Each row below holds a small network's activations on one input, seen along a few directions.
In each table, some parts of the input vary, and every possible input appears once, in random order.
A made-up example of a description, with smaller parts first: one of 6 places along a line, together with either a single point or one of 9 places around a ring or (one of 2 separate values, together with one of 5 places around a ring).
Shared parts are said once, and a part with two or three values counts as separate values.
In the rows, 128 means zero.

Other details of the inputs vary at random and push rows far along two fixed directions, the same in every table; ignore that.

Rows:
r1: [107 121 107 101 127 108 148 142 154 122 116 140 109 141 121]
r2: [ 93 110  99 116 124 128 138 147 143 112 133 133 107 141 129]
r3: [104 121 111 105 125 116 144 145 162 122 113 139 112 143 126]
r4: [117 125 149 138 150 148 130 138 113 135 148 129 115 131 132]
r5: [140 153 165 153 121 129 114 107 114 150 118 132 134 116 125]
r6: [ 83 123  95 137 117 121 133 136 147 119 136 142 101 142 127]
r7: [131 137 162 123 146 125 145 130 125 142 133 138 119 130 134]
r8: [145 131 138 134 163 126 142 127 127 139 148 134 129 128 132]
r9: [ 95 110  99 113 122 121 141 143 139 110 137 135 106 144 131]
r10: [138 128 156 143 127 148 113 120  90 134 135 116 137 119 130]
r11: [150 143 100 153  82 122  90  96 126 121 104 112 160 111 121]
r12: [117 117  87 112 139 111 145 138 159 117 133 137 121 137 127]
r13: [129 135 161 128 148 133 138 139 130 146 129 136 122 132 132]
r14: [104 120 111 105 123 114 145 145 161 124 114 137 112 145 128]
r15: [142 128 152 139 129 140 117 117  83 135 138 117 135 118 124]
r16: [137 120 100 123  74 129  93 110  94 107 103 101 150 113 113]
r17: [116 125 150 138 148 145 131 139 112 136 149 128 117 132 134]
r18: [152 142 168 129 126 132 123 113 106 140 119 125 138 114 127]
r19: [155 123  51 117  35 121  68 105 133  88  68  86 183 111 110]
r20: [140 131 156 139 126 144 116 115  87 129 139 120 136 115 129]
r21: [142 132 142 139 160 135 140 130 137 136 146 133 131 126 135]
r22: [144 133 142 136 159 129 140 126 133 132 149 138 129 125 136]
r23: [160 137 148 146 139 140 113 118 116 140 133 116 151 116 133]
r24: [115 117  91 118 135 118 143 142 166 117 131 134 122 141 134]
r25: [133 135 158 122 151 123 145 130 122 145 132 137 119 132 126]
r26: [163 138 148 142 136 133 121 110 111 135 136 120 149 113 134]
r27: [104 121 110 107 125 119 141 150 163 124 114 139 111 142 126]
Description of these inputs: one of 3 separate values, together with either a single point or (one of 2 separate values, together with one of 4 places along a line).
Question: The inputs of r17 and r23 match in every part but the choice among 3 separate values. If r4 is changed in the same way as r17 into r23, which row does it become?
Answer: r19
Question: Which other rows does r27 become when the choice among 2 separate values takes its other values? List them by row number.
Answer: r13

Rows:
r28: [134 141 158 152 107 142 104 115 100 140 120 115 140 122 131]
r29: [144 127 162 127 114 145 111 124  91 134 119 107 145 123 131]
r30: [116 121 145 111 178 129 166 152 157 142 139 147 106 142 136]
r31: [110 120 130 134 176 142 151 156 154 130 166 148 104 139 140]
r32: [105 134 142 137 172 126 159 142 166 149 141 155 102 141 137]
r33: [114 141 138 134 171 110 161 143 164 150 148 158 104 144 132]
r34: [147 118  30 109  44 102  83 109 145  87  78  93 173 121 109]
r35: [137 126 157 124 114 140 113 116  72 130 123 114 133 115 116]
r36: [164 136 138 143 126 129 116  99 101 124 138 119 151 109 132]
r37: [153 150 153 146 113 121 117  96 109 135 121 128 143 111 128]
r38: [156 134 161 125 119 147 108 126 106 133 115 114 147 113 125]
r39: [125 128 142 108 178 113 168 153 155 144 145 150 108 145 131]
r40: [100 135 146 137 163 133 151 153 162 142 149 156  95 141 137]
r41: [ 58 106  41 101  70 100 128 142 162  92 101 136  95 150 112]
r42: [ 76  93  30 101  83 113 126 153 173  84 114 120 116 156 129]
r43: [161 133 137 147 134 144 109 109 112 134 126 111 158 110 130]
r44: [138 125 138 146 120 145 106 110  74 125 142 114 137 112 121]
r45: [164 137 157 121 120 125 124 106 100 129 118 120 147 112 127]
Question: What is each input in this table made of?
Answer: one of 3 separate values, together with one of 6 places along a line
Question: Which other rows does r29 become when the choice among 3 separate values takes its other values? List them by row number.
Answer: r28, r42
Question: Which other rows does r32 become when the choice among 3 separate values takes its other values? List them by row number.
Answer: r30, r43

Rows:
r46: [136 123  85 126  41 130  85  99  97  94  93  88 162 112 120]
r47: [169 156 183 156 154 140 125 107 102 150 142 133 145 105 129]
r48: [163 138 186 144 158 145 131 119 110 154 128 127 146 121 136]
r49: [170 146 187 145 154 140 122 111 106 156 137 122 140 108 137]
r50: [ 82 108 129  98 154 112 170 156 142 123 147 154  82 154 128]
r51: [157 152 169 157 149 129 124 114 104 155 136 126 140 120 129]
r52: [138 139 181 141 143 152 121 124  74 149 132 124 130 113 126]
r53: [ 75 108 111 127 154 129 155 164 158 124 157 151  86 150 133]
r54: [ 68  93  16 100  58 105 111 142 173  73 102 125 111 153 125]
r55: [101 118 111 102 153 114 168 165 183 126 138 152  99 156 137]
r56: [167 150 181 155 158 141 127 103 106 153 141 133 139 105 130]
r57: [149 132  78 127  48 113  77  94 122 114  76  96 176 113 110]
r58: [111 104  94 111 181 122 165 159 161 119 167 144 108 148 134]
r59: [100 126 120 110 167 113 167 158 179 129 146 156  98 148 139]
r60: [132 126  90 121  48 138  73 108 102 101  80  88 158 114 106]
Question: What is each input in this table made of?
Answer: either a single point or one of 6 places along a line or (one of 2 separate values, together with one of 4 places along a line)
Question: Start at r46 and move only the place on the line of 6, one step at a time. The first step leads to r54. Which rows follow, in order?
Answer: r53, r60, r52, r50
Question: Which other rows does r57 become when the choice among 2 separate values takes its other values? List them by row number.
Answer: r51
